These are the activations of a small neural network, seen along a few directions. Each row is one input.
In each table, some parts of the input vary, and every possible input appears once, in random order.
A made-up example of a description, with smaller parts first: line(6) and (point or (values(2) and ring(5)) or line(11)).
Shared parts are said once, and a part with two or three values counts as separate values.
(in the rows, 128 means zero)

Other details of the inputs shift rows strongly along two fixed directions, in all tables alike. That doesn't count.

Rows:
x1: [ 95 144 132 133 102 108 129 120 101 156  87 105 155 157 132]
x2: [120 144 118 143  71 137 140 142 117 165  97 110 148 162 153]
x3: [145  93  95 142 102 122 147 140 117 149 118 103 106 171 135]
x4: [141 119 190 136 151  88 200  59  99 131 141 157  92 123 184]
x5: [113 109 103 151 152 139  53 153 132 140 119 107 176  99  81]
x6: [119 136 125 156  87 138 141 118 118 162 120 115 137 154 152]
x7: [124 149 119 142  37 115 168 120 100 193  78  94 139 199 180]
x8: [141 123 116 111 160 129  97 122 146  96 169 127 110  74 102]
x9: [109 130 146 140 143 116 123 108 114 134 120 130 143 121 126]
x10: [143 112 136 157 154 161 112 125 137 125 163 148 132  98 135]
x11: [174  96 145 160 180 155 120 111 142 116 193 169 115  74 141]
x12: [123 139 117 108 155 139  86 122 146  97 158 122 121  82  93]
x13: [109 168 109  91 107 123 104 135 129 118 115 106 132 124 109]
x14: [111 162 129  94  97 104 153 103 110 123 126 105 105 151 145]
x15: [130 105 108 141 119 141 139 139 126 131 121 118 111 152 117]
x16: [ 97 120  93 139 109 153 117 169 133 119 105 109 136 155  95]
x17: [110 141 106 109  82 106 131 118 120 143 112  77 118 149 129]
x18: [120 124  93 120 134 169  93 191 142 103 104 131 148 124  83]
x19: [115 134 149 128 170 134 103 134 127 108 126 152 153  89 111]
x20: [108 130 118 158 135 173  89 151 145 121 141 134 159 103 108]
x21: [112 135 118 123 144 138  72 161 122 130  95 121 181 113 104]
x22: [126 110 154 143 145 108 140  99 110 141 125 130 128 119 142]
x23: [164  91 120 143 113 115 179 110 117 146 134 126  81 160 154]
x24: [100 164 119  96  88 111 141 119 118 123 112  96 117 149 128]
x25: [131 124 140 127 176 162 136 134 142  77 158 175 103 103 107]
x26: [134 152 149 102 109  91 182  68 110 123 144 124  78 136 164]
x27: [166  95 167 144 205 116 130  90 124 110 177 171 111  70 140]
x28: [124 141 135 144  95 138 152 117 113 150 126 127 131 154 164]
x29: [102 166 104  91  89 119 113 141 125 123 103  91 133 138 115]
x30: [134 100 164 122 134  34 142 129 173 175 110 127 161 171 128]
x31: [145 121 118 118 161 165 110 164 144  94 129 159 127 106  98]
x32: [145 109 170 143 188 120 134  86 122 116 158 162 118  83 137]
x33: [107 131 106 127  93 135 151 151 114 131  99 111 120 184 127]
x34: [163 129 172 135 181 157 143 108 137  98 181 198 111  77 154]
x35: [126  97  80 145  82 129 132 161 122 156  99  86 123 176 116]
x36: [ 97 132 128 138 124 120 110 126 107 142 103 107 157 142 124]
x37: [126 132 132 152  97 137 148 114 115 154 130 122 129 153 163]
x38: [136 114 136 132 122 124 186 111 112 119 133 138  85 164 153]
x39: [160 116 158 116 191 150 159 123 136  72 170 196  85  96 132]
x40: [111 154 122 102 125 120 121 112 126 104 143 114 113 119 121]
x41: [171  95 147 162 176 155 125 112 145 115 190 170 114  69 138]
x42: [153  97 137 136 132 122 185 107 114 124 142 141  77 154 158]
x43: [109 150 124 104 141 132 110 120 138  88 149 124 117  96 104]
x44: [104 105  82 143 130 168  83 182 144 114 115 108 146 131  72]
x45: [101 144 121 129 119 124  93 144 116 144  88 111 173 134 109]
x46: [104 135  87 124 120 166  87 188 138 115 100 119 152 141  77]
x47: [102 164 101  90 130 142  73 155 140  96 127 110 147 107  89]
x48: [125 123 112 161  82 140 123 128 121 174 114  99 145 154 146]
x49: [164 122 135 109 123  88 167  77 114 129 160 119  75 125 166]
x50: [135 128 153 122 180 134 106 134 129 105 126 161 150  78 118]
x51: [125 162 106  85  75 102 132 130 109 143  92  86 127 161 141]
x52: [150  86 140 116 144  71 158 159 197 142 129 142 124 175 107]
x53: [ 82 139 124 135 148 144  77 155 127 116 106 122 176 108  88]
x54: [132 139 113 139  77 141 127 151 121 165  93 113 154 150 150]
x55: [173 120 149 110 147  95 166  68 123 115 179 141  69  97 157]
x56: [142 110 139 160 158 164 112 127 144 119 166 154 131  85 128]
x57: [131 122 101 117 147 167  97 182 140 100 116 141 140 123  94]
x58: [109 136 136 126 169 141  82 146 125 110 122 141 166  96 102]
x59: [176 104 145 161 118 120 169  85 118 164 159 140  97 127 181]
x60: [ 92 139 131 132 159 141  83 145 122 114 118 132 168 109  98]
x61: [149 133 174 143 116 123 206  78 112 138 151 163  90 135 194]
x62: [122 124 115 122 150 162 115 169 143  90 127 151 126 116  95]
x63: [137 116 137 135 119 125 187 107 116 123 130 139  84 160 149]
x64: [107 115 122 146 163 138  74 139 126 126 126 121 167 101  98]
x65: [139 142 119 139  99 152 113 147 130 154 107 126 156 133 141]
x66: [145 100 150 139 165  95 107 156 215 149 156 160 166 127 106]
x67: [ 87 130  87 131 130 176  83 193 143  99 110 120 155 132  65]
x68: [141 155 130  85  94  99 158 110 114 127 111 114 103 137 154]
x69: [133 161 117  86  86 104 140 119 116 139 101 101 118 145 141]
x70: [150  99 151 146 152  99 145  95 111 143 139 135 118 110 150]
x71: [122 140 128 121  93 102 129 128  98 169  69 103 159 158 142]
x72: [135 139 152 146 108 136 167 101 118 145 138 147 118 138 167]
x73: [142 122 152  88 181  72 104 145 217 107 166 146 139 104  81]
x74: [112 165 130  95  93 104 154 100 115 126 122 107 105 147 141]
x75: [129 141 106 138  65 141 121 155 115 175  85 100 160 169 154]
x76: [140 134 138 104 134 107 147  90 122 112 157 123  89 116 146]
Each input here is: values(4) and (point or (values(3) and line(6))).
Changing only the values(4) part turns x3 into x27. The same change can be made to x31. Which row results? -> x71
Changing only the values(4) part turns x50 into x68. The same change can be made to x58. Which row results? -> x47
Change only the line(6) part in x61. List by row number the other rows that result. -> x2, x20, x41, x54, x56

Rows:
x77: [152 119 140 135  88  96 194  81  93 161 124 114  85 166 186]
x78: [ 84 120  69 142 119 161  41 207 148 135  90  90 191 140  53]
x79: [123 123 118 133  92 110 146 141 129 156 101 110 133 171 135]
x80: [107 134  88 144  88 153  90 162 136 151 111  92 160 142 109]
x81: [126 138 152 111 169 118 121 106 132 101 146 149 125  87 117]
x82: [133 123 144 149  91 109 179  99  93 170 100 116 119 172 178]
x83: [144 122 161 138 124 110 177  90 103 145 126 144 108 141 174]
x84: [123 147 142 112  96  90 160 103 109 153 108 110 123 160 162]
x85: [139 111 141 135 207 168  87 156 175  76 177 186 139  62  84]
x86: [129 136 144 134  92 101 169 105 104 162 105 118 124 160 169]
x87: [133 138 154 117 204 151  87 128 157  79 174 178 141  56  98]
x88: [ 86 138  64 142 100 174  33 198 151 136 105  82 192 123  64]
x89: [127 138 157 106 130  85 167  84 106 126 124 126 103 130 157]
x90: [140 133 154 120 203 152  90 133 152  81 167 181 141  53 102]
x91: [142 132 137 111  93  79 182  77 102 146 124 104  84 155 167]
x92: [130 139 159 107 127  86 167  84 109 129 125 129 105 131 158]
x93: [155 108 146 145 178 153 132 106 131 100 178 167 104  81 132]
x94: [147 118 145 119 202 148  99 147 168  81 169 179 130  69  93]
x95: [138 123 141 110 110  76 180  99 118 142 113 116  95 164 151]
x96: [154 118 150 124 155 127 145 128 151 115 150 164 117 114 133]
x97: [113 126 122 141 100 115 139 123  94 156  94 102 139 160 147]
x98: [105 160 101  94  78 148 162 145 102 106  88 109 100 176 130]
x99: [108 122  84 151  97 156  86 159 124 151 106  89 156 144 105]
x100: [146 126 145 116 101  83 186 102 123 152 119 125 100 174 166]
x101: [152 132 148 116 176 138 121 107 149  92 183 163 107  75 123]
x102: [137 142 153 118 104  90 173  90 108 152 116 126 113 156 172]
x103: [ 98 132 104 149 103 149  88 160 122 153  93 101 174 145 108]
x104: [105 117  94 142 105 140  95 173 136 148  96 101 161 158  98]
x105: [141 132 145 104 114  82 179  76 106 128 138 113  78 137 165]
x106: [115 131 116 111  99  93 139 132 130 145  99  97 127 165 120]
x107: [119 168 140  97 183 192 118 129 117  37 157 181 101  63 104]
x108: [130 124 117 129  92 113 142 145 133 157  99 112 136 169 137]
x109: [136 163 130  93 120 156 180  97  94  78 146 148  59 118 155]
x110: [ 92 132  93 109 110 111  92 164 138 129  94  82 151 151  85]
x111: [ 89 147 101 117 108 118  83 148 122 138  88  87 165 138  94]
x112: [141 118 157 141 127 112 176  91  97 141 126 141 109 140 174]
x113: [143 121 162 145 190 157 118 119 142  96 167 183 130  70 126]
x114: [157 117 149 143 136 132 165  96 126 127 160 152  96 114 162]
x115: [144 125 147 116 164 122 132 126 155 106 156 159 117 110 119]
x116: [101 147  88 115  93 129  83 155 134 139 111  81 153 142 101]
x117: [148 100 145 146 166 140 141 126 139 115 149 163 114 115 128]
x118: [140 125 155 136 102  94 190  85  90 161 110 126 105 164 184]
x119: [124 121 119 141  88 120 148 144 133 160 104 113 136 173 140]
x120: [146 134 160 122 157 128 137 112 133 114 146 163 126  97 143]
x121: [153 108 145 140 178 149 133 106 128  97 177 163 102  81 135]
x122: [145 131 149 106 138  98 161  83 120 113 155 131  85 112 149]
x123: [160 106 148 147 137 126 174  86 107 131 154 146  87 124 169]
x124: [144 105 140 137 108  94 190 104 103 151 114 124  97 175 168]
x125: [ 74 137  70 112 120 139  37 201 158 121  91  77 186 133  43]
x126: [106 120  95 147 100 144  98 176 144 150  98 104 164 158 102]
x127: [125 110 115 146  96 121 147 140 118 159 101 109 133 175 137]
x128: [150 114 139 136  88  92 203  77  83 160 123 110  80 171 193]
x129: [129 138 109 120  84 115 131 129 121 154 110  97 129 152 140]
x130: [143 136 141 109  87  74 191  73 102 151 125 104  81 160 174]
x131: [159 128 147 120 140 125 150 103 133 119 159 150 102 104 152]
x132: [133 123 140 112 212 150  80 151 175  67 177 174 134  62  76]
x133: [126 113 118 144  93 120 149 139 123 162 101 111 132 177 139]
x134: [ 97 130 101 151 106 149  88 160 116 152  92  99 174 145 107]
x135: [102 136  97 116 102 123  93 171 148 140 100  95 161 158  96]
x136: [147 131 162 127 190 151 111 123 149  93 166 183 134  65 121]
x137: [157 125 145 126 180 155 112 121 154  91 181 172 116  64 120]
x138: [153 114 144 138 144 133 152  99 121 122 158 148  98 110 151]
x139: [ 98 140 106 145  97 147  91 162 129 153  96 103 177 144 112]
x140: [110 149 126 116  96 108 127 128 120 150 102 104 146 154 139]
x141: [147 128 161 129 192 151 110 123 147  92 165 182 133  65 120]
x142: [144 132 143 113 185 145 103 119 155  82 185 163 115  65 110]
x143: [110 131  96 124 100 132  93 178 148 145  95 102 165 154  99]
x144: [146  96 142 148 206 164 106 141 151  86 169 180 126  77  98]
x145: [141 101 140 140 171 141 131 132 137 106 151 159 119 108 120]
x146: [ 78 128  76 157 118 176  34 195 129 140  85  89 205 129  66]
x147: [148 130 141 118 186 146 102 117 154  84 184 164 115  66 108]
x148: [ 97 141 106 140  97 142  90 162 128 151  94 102 176 143 111]
x149: [ 83 140  61 139 105 171  28 199 149 134 105  80 192 120  58]
x150: [113 137  88 132  89 144  87 161 135 150 105  90 158 141 109]
x151: [142 120 129 143  78 111 178  98 101 169 117 107 102 171 175]
Changing only one part turns x87 into x101. The same change can be made to x102. Which row results? -> x147
Changing only one part turns x150 into x108. The same change can be made to x128. Which row results? -> x124
What is each input in this table made of? -> values(3) and (point or (line(4) and line(6)))
Change only the line(4) part in x86. List by row number the other rows that result. -> x113, x139, x148
Change only the line(6) part in x108. List by row number the other rows that result. -> x95, x100, x117, x126, x144
Change only the line(6) part in x93. List by row number the other rows that result. -> x80, x101, x130, x137, x151
Change only the values(3) part in x88. List by row number the other rows that result. -> x85, x148

Rows:
x152: [143 137 166 105 114  74 189  87 122 143 121 136 101 155 172]
x153: [145 127 144 136 186 162  99 110 139  88 187 164 120  53 118]
x154: [112 134  76 129  24 110 145 143 110 185  77  53 126 209 143]
x155: [134 138 155 130 191 167 107 118 134  81 168 180 128  61 117]
x156: [145 124 150 136 108 105 185  76  86 148 125 124  93 145 183]
x157: [139 130 157 134 107 108 191  80  88 145 119 132  98 148 185]
x158: [129 122 125 127 131 138 145 134 127 113 131 137 111 136 126]
x159: [111 144 117 105 136 122  87 155 149 118 118 119 156 115  92]
x160: [174  67 161 201 122 112 186 115 127 199 128 159 134 168 183]
x161: [137 139 151 125 189 167 105 118 132  79 169 176 125  58 119]
x162: [141 125 165 111 120  70 190  87 118 143 122 132  99 157 170]
x163: [114 137 104 123 130 162 100 164 142 107 122 129 140 124  94]
x164: [148 128 143 114 193 167 117 134 151  66 177 183 105  69 107]
x165: [108 127 109 118 113 101 103 143 133 145 103  92 150 149 105]
x166: [ 94 140  81 117  80 108  72 166 145 162  94  63 173 157  91]
x167: [ 74 129  44 135 103 176  28 217 145 126  89  71 188 143  42]
What is each input in this table made of? -> point or (values(3) and line(5))
Change only the line(5) part in x159. List by row number the other rows that result. -> x152, x162, x165, x166
Change only the values(3) part in x161. List by row number the other rows that result. -> x159, x164
A walk changes only the line(5) part. It starts at x153 and steps to x156. List the rest of the walk in order. -> x157, x155, x161

Rows:
x168: [112 131 137 139 241 202  25 173 182  53 185 193 178  19  49]
x169: [ 88 124  82 149  55 114 112 151 104 183  71  53 163 195 122]
x170: [ 78 163  77  97  77 125  76 148 117 131  89  61 155 143  91]
x171: [160 119 175 130 149 106 185  88 113 126 139 169  99 120 175]
x172: [156 109 158 137 149 127 186  92 108 118 155 160  79 132 173]
x173: [174 119 166 129 135 124 197  81 107 128 159 166  77 122 190]
x174: [148 149 163  87 138  97 200  75 120  93 155 150  62 117 159]
x175: [158 104 169 134 144 105 204  86 121 123 153 165  72 135 169]
x176: [125 132 135 132 130 134 121 137 127 134 118 137 149 121 129]
x177: [129 128 128 130 130 122 114 135 148 136 138 127 144 135 124]
x178: [110 119  99 145 179 177  29 175 157  98 143 131 176  60  57]
x179: [160 110 164 140 149 107 176  77 113 133 153 153  88 117 166]
x180: [107 165 132  88 129 121 116 126 120  98 117 121 126 117 110]
x181: [ 84 143  78 147  16 108 118 146 103 210  59  35 170 215 141]
x182: [ 96 137  70 141  23 123 124 163  93 199  48  50 153 222 138]
x183: [142 115 135 128 132 106 138 124 134 143 127 131 124 142 134]
x184: [119 165 111  93  69 104 168 105  90 133 102  94  94 172 159]
x185: [116 154 120  80 131 109 110 129 138 103 129 109 122 121 108]
x186: [107 129 115 137 130 143  94 157 130 135 101 121 166 132 101]
x187: [156 122 166 135 136 117 188  87 135 123 159 162  88 126 167]
x188: [116 126 105 135 138 164  77 170 158 113 130 129 161 101  80]
x189: [128 123 123 141 147 147  91 136 137 123 144 130 147  90 107]
x190: [137 118 123 128 135 116 114 142 142 136 126 126 139 129 122]
x191: [161 104 166 127 155  92 182  91 127 126 157 159  93 136 162]
x192: [125 133 120 139 122 155 120 136 128 130 136 130 131 130 135]
x193: [126 116 121 137 151 151 105 150 150 113 133 141 135 108  95]
x194: [123 128  99 137  99 148 112 152 117 142 103 104 145 148 124]
x195: [141 118 135 126 206 157  63 157 174  86 177 172 152  54  78]
x196: [159 114 154 132 111  99 200  92 119 143 128 142  85 148 176]
x197: [ 99 125 115 140 133 142  95 159 128 130 105 119 166 137 100]
What is each input in this table made of? -> values(5) and (point or line(5))
Which other rows agree with x183 in the values(5) part? List them by row number. -> x177, x185, x190, x191, x195
A walk changes only the line(5) part. It starts at x168 and steps to x176. List the rest of the walk in order. -> x171, x186, x197
Change only the values(5) part in x174. List by row number the other rows that result. -> x170, x180, x184, x185

Rows:
x198: [116 161 114 105 155 181  76 144 141  71 168 141 129  62  97]
x199: [179  96 162 138 128  79 198  79 141 150 163 143  77 140 178]
x200: [157 116 167 126 134 113 221  93 114 108 135 167  65 152 171]
x201: [105 143 129 139  71  98 131 144 126 185  67  95 175 183 143]
x202: [155 110 163 131 128 123 225  95 104 119 139 165  66 159 181]
x203: [187  86 163 155 128 103 197  73 130 158 172 151  75 144 193]
x204: [ 98 129  97 169 101 171  66 184 133 171  80 108 214 139 107]
x205: [ 87 133 100 133  64  94 128 120  87 169  70  56 145 178 133]
x206: [117 128 140 100 185  97 101 111 129  92 140 131 121  87 101]
x207: [ 95 120  64 163 120 215  59 214 130 118  92 116 174 133  67]
x208: [156  85 114 170 167 176  77 155 162 124 172 150 144  77 100]
x209: [ 92 135 104 157 104 160  61 180 140 164  86 108 214 147 100]
x210: [112 172  94 118  42 139 144 121  90 157 101  79 118 176 163]
x211: [158  89 138 146 162 128 126 125 160 125 181 152 116  98 127]
x212: [113 125 137 115 199 129  81 119 134  86 155 145 129  63  81]
x213: [159 103 139 124 171 107 121 122 172 121 172 147 114 102 107]
x214: [150 156 128 126 143 183 123 116 112  92 166 154 103  72 142]
x215: [116 118 137 139 198 154  83 121 125  87 161 145 132  64  98]
x216: [155 117 167 107 136  97 220  96 115 110 137 169  62 152 163]
x217: [157 122 193 140 132  93 203  80 116 157 138 169 113 141 198]
x218: [133 110 131 161 192 178  86 121 110  94 157 153 137  58 105]
x219: [100 180  95  82  45 110 128 128 114 147  86  64 124 173 128]
x220: [ 80 128  79 154 107 157  54 159 103 141  95  77 181 135  87]
x221: [123 164 126  63 166 137  86 129 156  59 162 139 123  70  86]
x222: [102 176  94 101  39 110 148 116 103 149  91  78 115 167 151]
x223: [136 109 110 111 171 109  74 160 190 112 156 127 148  98  72]
x224: [105 152 129 107  71  59 130 149 130 186  59  86 173 199 139]
x225: [143 110 137 145 170 177 147 134 126  87 154 180 108 115 123]
x226: [145 135 182 119 131  73 181  98 129 156 124 156 127 146 168]
x227: [110 133 107  96  78  88 164 153 118 143  65  88 118 210 133]
What is each input in this table made of? -> values(5) and line(6)
Changing only the values(5) part turns x217 into x215. The same change can be made to x204. Which row results? -> x218
Change only the values(5) part in x212. List by row number the other rows that result. -> x213, x216, x219, x226
Change only the line(6) part in x202. List by row number the other rows that result. -> x200, x207, x216, x225, x227
